Here are a small network's activations along a few directions, averaged over the inputs that share one value of a field.
Related values have similar rows: they may be neighbours, one step apart, or belong to one group.
Strong random noise was added to every row along 12 fixed directions; ignore it. To show where, here is one row again and again, with new noise each time:
[  99  375  618  -84 -190  168  -40  230   -3    3   65 -153   93  269
   18  220  138 -212 -183 -157  143 -251 -358  -65]
[-163  108   15  385  -88 -157 -145 -231 -171  555  -83  -24  186  -22
   30 -149  208 -165   41 -234  166 -253 -190 -153]
[  59  122   38 -109 -193  295  138 -112 -226 -360  -10 -355  210   86
   43 -449 -376 -239  151  399 -176   36   45 -232]
[-454   14 -235  203  -43 -468  -33 -166 -190 -259   75 -132  -75  292
 -267 -364  174  195  312   84   92  118  -94 -330]
[ -61  -40  -58  161  144 -731  196   50   -9 -147  108  130  -94  478
 -163   32  171  143  607  -23 -129  318   78 -168]
[  39 -339 -276  -78 -243  -20   51  363 -103    5 -376 -287  154 -944
 -298 -172  398  273  312   12  -62  171  -92 -330]
[ 167 -153   70   67  -65 -215   70  148  101  120  228  255 -138  115
 -100  208   63   31  171 -168   72  207  152  -57]
[ -22   53  182  -47 -104  267  333   80 -232  564 -462 -194   89   75
 -144 -107 -339  -63   10  184  108 -290  -81 -485]
[ 226 -303  -36  138 -194   24   92 -161  -26   70  174  -52   45 -288
  -17 -138  210 -205  126  -40 -131  403  211  131]
[-375 -212 -253  356 -255 -325 -122   50   53  563  470   88    0 -116
 -109  392  -29  276  -79 -584  148 -125   67  199]
[  98  -64  273  -52  115 -359  215  -34  123  -79  -20  109 -264  295
   71   48  215   92  269   78 -101  230   -4   43]
[ 211    3 -163   19   80 -111  -38  -20   28 -493  148   43  146  -42
  103 -153  -58 -179  305  140 -237  150  176  152]
[-159   70  310 -217 -401  300 -186   65  220    0  394  -91 -393  220
  128  -59 -258  207 -319 -109  356 -161  -20 -423]
[-441  -15 -540  302   78   63  199  -48 -405   84 -233 -291  329  104
 -632 -172 -250 -179  -36  105   88 -227  110 -131]


Dega, 18 values:
p2: [  65  105  540 -107 -420 -180 -113   -9  -32   21  333  176 -124  -25
  396   11    3  374  173   52   44  121 -385  -15]
p6: [ 205   -2  102  -31   60  -11 -192   83  268   29  254  169    5  -94
  216  152  127  -38  -28 -156   53  112   35   23]
p17: [-147  101   77   47 -281 -122 -177  -59 -124  307  202  155   32    2
  262   12 -359  317  143 -108   74 -247 -221 -110]
p12: [ -74 -387 -376  -95 -342  210   -2   59   17  210  199 -146 -184 -375
  -94  -98 -196  305  -77  -99  -45  359  351 -376]
p14: [ 157   20   35  -83 -125 -245 -317  249  127  -31  150  254  -41 -291
  355   79   99  274  221 -171 -122  186 -130 -179]
p13: [-167   70  -22  142   26 -378 -237 -360  136  -39  235   51 -251  362
  290 -233  371   80  118 -190   38  227  -15 -167]
p7: [  40  233   31   37  207  117   62 -134 -102  118 -264 -314  222  160
   10  -93   61 -325  -83   49  -90  -28  -91  -95]
p1: [ 126   33   86   49   -4  199 -129 -490  119  177  -20 -117 -193  145
  454 -366   81 -261 -168   22    4  -23  110   16]
p10: [-125 -151  203   12  141 -279   93 -312  358    4  363   -5 -437  468
  164   36  251   64 -114 -152  -25  405  319  104]
p18: [  10 -241  133 -111 -338 -148   98  -18 -175  288   77   47   13 -439
  347  165  -71  423  173   13 -288  140 -271  357]
p3: [-295    7    6 -255   35   40   12  132   73 -302   -8 -147  -13 -130
 -142  176  -12  364 -138   77   -2  -62 -144  124]
p4: [-157  -35    1  179   77 -220 -115   16   48  317   62  378 -319  289
 -199  198  116  221  -54 -126  326  158 -122 -288]
p8: [ 261    5  -77  115  -31  288  -96 -257  -82  -37   33   52   98  -86
   30 -192  -41 -381 -202  100   -8   -1  169  257]
p16: [  99  126  -82 -206 -148 -166 -387  358  309 -663  393 -142  145 -404
  374  215  293  282   90 -382 -287  -56  -97  418]
p9: [  27  135  530  -99   45   60   65 -346  -23 -294   21 -245 -102  159
  130 -165  538 -232 -212  114 -128  419 -237  216]
p5: [-297   15 -230   80   35  189 -186 -223 -304 -558  117  159   38  -41
 -296 -171  -79  -89 -399  321  234 -179 -132  491]
p11: [-120 -105 -297   74 -136 -148   -5   57 -189  216  -48   47  124 -165
   60  -33 -220  275  245  -10  -79  -13  -52 -167]
p15: [-204 -286  -92  153 -321  -88   80 -297 -288  334  180  125   41  -64
 -268 -220  -26  145   66   73  130  396   17 -158]
Dega is arranged as a ring.
Name the neighbours of p14, in listed order.
Answer: p12, p4
Name the neighbours of p8, in listed order.
Answer: p17, p16
Name the neighbours of p11, in listed order.
Answer: p13, p18
Name the neighbours of p2, in listed order.
Answer: p5, p15
